Here are a small network's activations along a few directions, averaged over the inputs that share one value of a field.
Values that are neighbours, or in one group, have similar rows; names and order tell nothing.
In the rows, 500 means zero.
Random noise pushes rows far along 5 fixed directions. That doesn't count. These rows show it; they differ only by the noise:
[576 376 664 647 208 781 441 488 498 407 627 554 571 582 408 616 663]
[734 491 852 912 609 614 338 179 284 335 363 627 639 222 220 338 603]
[746 719 509 615 198 530 575 417 244 328 331 769 816 531 573 278 538]
[335 637 257 337 641 422 635 566 430 522 502 446 490 641 662 434 369]
[599 665 457 430 654 542 585 530 229 395 393 492 602 520 368 486 375]
[435 462 483 475 478 642 521 550 481 481 611 436 480 613 473 601 504]
[270 324 542 647 496 598 432 415 660 462 567 518 417 530 586 466 713]


Field T:
t3: [206 251 482 471 731 551 349 527 850 441 486 576 221 550 423 523 776]
t4: [526 506 574 392 345 517 446 583 688 725 579 420 465 479 473 751 455]
t11: [651 610 569 438 637 430 590 590 400 287 186 812 733 490 463 395 678]
t12: [435 479 262 312 629 449 493 632 463 636 535 133 294 493 328 697 250]
t7: [340 270 426 429 293 550 483 562 601 314 384 542 469 520 435 489 848]
t5: [498 651 430 652 552 338 483 455 437 465 387 530 423 407 610 229 494]
t2: [359 454 543 441 416 501 422 610 878 832 749 385 326 605 751 666 505]
t6: [601 475 552 615 417 500 348 342 687 725 681 480 356 519 601 495 240]
t10: [520 468 554 630 237 647 440 470 559 656 824 422 464 627 571 554 402]
t8: [715 446 748 544 698 399 414 269 492 675 662 403 527 235 324 590 250]
t9: [503 367 476 323 696 471 685 745 358 300 322 407 496 428 323 715 567]
t1: [737 549 679 572 522 392 545 408 221 358 353 548 714 253 357 404 510]
Each value of T is a pair of two hidden parts, and every pair occurs once (2 first parts, 6 second parts).
Changing only the second part turns t1 into t7. t9 has the same second part as t1; what does that change turn t9 into?
> t12
Changing only the second part turns t11 into t8. t2 has the same second part as t11; what does that change turn t2 into?
> t4

Field J:
j4: [799 628 699 769 601 461 540 457 177 347 376 488 510 288 383 392 460]
j11: [229 442 428 728 726 323 424 161 567 701 831 358 450 454 686 333 313]
j8: [672 520 668 493 598 531 447 424 610 657 803 518 414 539 483 574 278]
j12: [757 519 711 828 700 619 386 400 260 407 529 228 450 288 164 530 326]
j9: [367 681 267 542 156 539 451 502 742 597 511 667 524 789 892 385 559]
j7: [112 224 438 559 674 618 383 457 556 435 592 404 290 575 407 508 705]
j5: [587  95 676 500 134 764 295 588 658 549 761 306 312 505 169 872 648]
j10: [519 311 602 658 369 492 483 397 510 241 134 606 581 250 305 449 781]
j2: [596 402 616 594 284 553 522 368 770 565 555 785 499 430 698 370 577]
j1: [630 602 656 521 580 343 483 444 385 635 480 537 751 293 420 533 437]
j6: [379 402 574 277 403 946 461 707 687 610 800 269 278 799 375 857 568]
j3: [598 415 664 508 258 407 446 521 578 615 576 584 682 473 607 617 587]
Each value of J is a pair of two hidden parts, and every pair occurs once (2 first parts, 6 second parts).
Changing only the second part turns j5 into j4. j10 has the same second part as j5; what does that change turn j10 into?
> j12
Changing only the second part turns j6 into j8. j9 has the same second part as j6; what does that change turn j9 into?
> j2

Field E:
e5: [530 550 415 483 423 460 576 526 372 412 406 524 558 495 536 412 494]
e3: [689 514 596 522 547 730 505 607 231 229 271 564 563 454 125 585 598]
e7: [530 380 724 690 519 429 331 273 714 700 672 493 432 339 547 507 475]
e10: [494 498 459 490 469 436 543 532 470 450 421 530 529 461 529 468 550]
e8: [487 546 568 630 614 432 439 406 522 464 436 610 509 465 523 309 584]
e6: [394 479 444 551 512 470 510 467 469 462 462 480 493 507 530 394 546]
e4: [534 428 666 573 558 655 421 425 494 506 654 438 474 502 337 573 502]
e1: [396 466 512 579 624 311 436 348 695 577 376 592 446 333 686 379 565]
e9: [416 520 392 461 584 343 536 501 600 567 424 481 472 451 651 491 462]
e2: [713 825 488 642 519 317 528 249 219 464 313 694 758 389 583  91 359]
E is arranged as a line.
A walk along E starts at e7 and steps to its neighbour e1. Put e5, e3, e6, e9 in the order it reaches them.
> e9, e5, e6, e3
What is the length, in steps, of the shortest route from e8 to e10?
> 6
